Each row below holds a small network's activations on one input, seen along a few directions.
In each table, some parts of the input vary, and every possible input appears once, in random order.
A made-up example of a description, with smaller parts first: one of 2 separate values, together with either a single point or one of 11 places around a ring or (one of 5 places around a ring, together with one of 6 places along a line).
Shared parts are said once, and a part with two or three values counts as separate values.
(in the rows, 128 means zero)

Rows:
R1: [162 105  86 184 134 161 201 152 140 126  26 137]
R2: [ 83 140 139  92 128 120  95  91 125  82 168 101]
R3: [126  67  86 148 105 150 225 178 134 145  39 159]
R4: [103 127 119 110 154 143  80 110 123 124 187 109]
R5: [ 92 135 118 103 136 119  80  97 110 107 170 106]
R6: [110 170 149 101 113 112  95  95 102 137 164 133]
R7: [182  84  97 154  73 143 185 145 146 140  29 132]
R8: [124 160 149 109 129 133  98 103 111 152 182 136]
R9: [131  80  79 176 139 149 215 162 153 131  32 168]
R10: [104 114 130 127 164 154  88 113 129 143 187 101]
R11: [116 164 169 100 130  73  97 125 135  85 172 116]
R12: [122 164 149 110 137  75  77 137 124 111 169 121]
R13: [105 170 170  92 103 110 113  84 114 109 165 126]
R14: [152  74  95 151  72 157 201 167 123 140  41 155]
R15: [140 157 148 119 152  99  81 149 135 126 184 125]
R16: [124 149 160 126 140 146 106 107 118 173 182 129]
R17: [136 144 159 134 168 110  86 151 143 147 188 118]
R18: [189  98 101 168 128 150 180 138 139 126  19 132]
Q: What do these inputs look like to the network?
A: either one of 6 places around a ring or (one of 3 separate values, together with one of 4 places along a line)
Q: Change only the place on the line of 4 in R4. List by row number the other rows that result.
A: R2, R5, R10
Q: Change only the choice among 3 separate values in R11. List by row number the other rows that result.
A: R2, R13

Rows:
R19: [106 130 144 116 139 150  55 124  93 204 242 139]
R20: [153 144 112 157 111 118 187 177 139 108  81 171]
R21: [149  79  87 164 164 118 147 161 190 123  76 148]
R22: [145 159 151 127 163  99  53 174 117 191 232 128]
R23: [ 97  79  98 129 138 165 206 142 107 142  75 145]
R24: [130  71  72 164 149 198 138 129 122 117  95  79]
R25: [110 128  92 134  87 173 196 135 118 131  88 163]
R26: [ 95 181 128  77 127  38  63 113 121  38 162  99]
R27: [227 144 151 125  76 103 149 132 121 136  76 141]
R28: [139 210 175 129 201 108  74  98 139 137 193 112]
R29: [116 121 131 138  65 143 171 110 119 171  65 133]
R30: [100 179 169 125 175 160  75  47 110 149 206 125]
R31: [166  90  96 186 172 152 119 172 152  96  79  94]
R32: [133  98 122 147 164 121 183 191 139 119  54 161]
R33: [163 136 152 166  86  86 167 150 135 147  64 141]
R34: [177 126 133 102  53 163 150  92 105 158  76 140]
R35: [ 50 149 119  61 107  88  64  63  92  50 169 107]
R36: [115 154 186  92 135  79  95 141 156  93 210  95]
R37: [ 74 123 181  81 111 134  97  92 127 106 221 105]
R38: [115  60  62 141 139 166 169 116 158 143  94 133]
Q: What do these inputs look like to the network?
A: one of 2 separate values, together with either one of 4 places along a line or one of 6 places along a line
Q: The inputs of R20 and R25 match in every part but the choice among 2 separate values. If R26 is changed in the same way as R20 into R25, which row does it become?
A: R35
Q: A walk changes only the place on the line of 4. It starts at R26 and steps to R36. List the rest of the walk in order.
A: R28, R22
Q: Change only the choice among 2 separate values in R37. List by row number the other rows that result.
A: R36

Rows:
R39: [186 152 117 144 140  98 177 138 162 112  59 146]
R40: [156 118 157 111 125  73  90 142 138 106 173 102]
R41: [116  51  54 168 142 149 165 157 155 115  87 143]
R42: [137 152 128 123 186 100  56 127 118 125 170 122]
R43: [ 89 131 144 132 222 146  98 118 140 108 199 113]
R44: [103 157 147 131 155 154  94  90 132 178 201 107]
R45: [ 90 142 140  82 111  86 111 123 138  58 123 135]
R46: [ 83 134 158 121 187 179 108  88 117 154 205 127]
R47: [134 156 140 114 149 132  66  99  92 174 177 134]
R48: [120 135 138  96 111  98 100 150 147  82 154 107]
R49: [150  78  66 151 144 175 151 141 125  89  57  83]
R50: [162 147 148 176 137 105 178 216 139 128  96 165]
R51: [168 125 140 162  94 156 149  82 125 139  41 121]
R52: [185 153 129 131 105 137 187 107 137 153  67 162]
R53: [112  78 110 133 114 145 182 178 130 202  94 161]
R54: [116  55  67 155 104 183 173 128 133 158  98 161]
R55: [168 124 126 174 130 117 138 111 150  98  30 105]
R56: [151 119 172 103  91 108 104 111 113 152 181 113]
R57: [152  83  79 138 105 209 161 111 101 132  68 101]
R58: [ 84 143 155  73  76 123 124  91 115 104 131 146]
R59: [155 162 135 125 137  94  54 144 133 113 175 109]
R60: [151 164 148 115 103 129  67 113 109 159 182 121]
R61: [115 138 152  87  75 131 114 118 123 130 162 118]
R62: [114  73  99 146 151 110 175 208 151 160  88 142]
R63: [ 57 156 130  90  82 110 151  80  83 100 140 137]
R64: [160 149 157 161 102 140 186 184 115 171 102 183]
R65: [ 63 154 115 100 118  75 139 109 105  53 131 125]
R66: [106 155 133 142 189 121  82 120 157 130 194  95]
Q: The inputs of R41 and R54 match in every part but one. If R66 is changed in the same way as R41 into R54, which row does it become?
A: R44
Q: What do these inputs look like to the network?
A: one of 2 separate values, together with either one of 6 places around a ring or one of 8 places along a line
Q: Change only the choice among 2 separate values in R48. List by row number the other rows that result.
A: R61
Q: A walk changes only the place on the ring of 6. It starts at R52 and steps to R51. List the rest of the walk in order.
A: R57, R54, R53, R64

Rows:
R67: [137 189 161 121 160 125  29  70 112 135 204  98]
R68: [ 93 150 173  77 127  98  61 111 126 109 221 112]
R69: [144 124 122 122  62 133 168 125 107 118  68 144]
R70: [127  91  81 144 131 148 153 139 133  95  74 114]
R71: [135 172 173 101 155 122  46  77 110 133 212  89]
R72: [101  82  81 137 131 160 167 105 136  95  69 115]
R73: [ 62 160 172  88 142  85  71 121 115 113 232 113]
R74: [135  86  95 155 133 185 162 152 123 179 107 140]
R75: [118 163 166  99 137 109  62 101 127 120 227 101]
R76: [151 103  90 149 142 111 144 161 152 101  73 120]
R77: [159 117 119 162 159 109 156 167 156  92  72 130]
R78: [161  92 109 166 144 145 148 173 139 181 108 148]
R79: [160 114 126 175 164 152 172 179 153 179 106 153]
R80: [165 138 127 125  75  97 158 148 130 130  66 146]
R81: [112  73  98 152 132 193 173 116 122 173 105 144]
R82: [168 154 150 138  93  99 176 152 140 122  68 153]
R83: [117 119 116 114  64 148 185  93 114 121  64 144]
R84: [ 61 175 146  79 153  87  72 115 106 109 228 141]
Q: What do these inputs look like to the network?
A: either one of 6 places along a line or (one of 3 separate values, together with one of 4 places along a line)
Q: What sort of input is R72?
A: one of 3 separate values, together with one of 4 places along a line
Q: Change only the place on the line of 4 in R69. List by row number the other rows that result.
A: R80, R82, R83
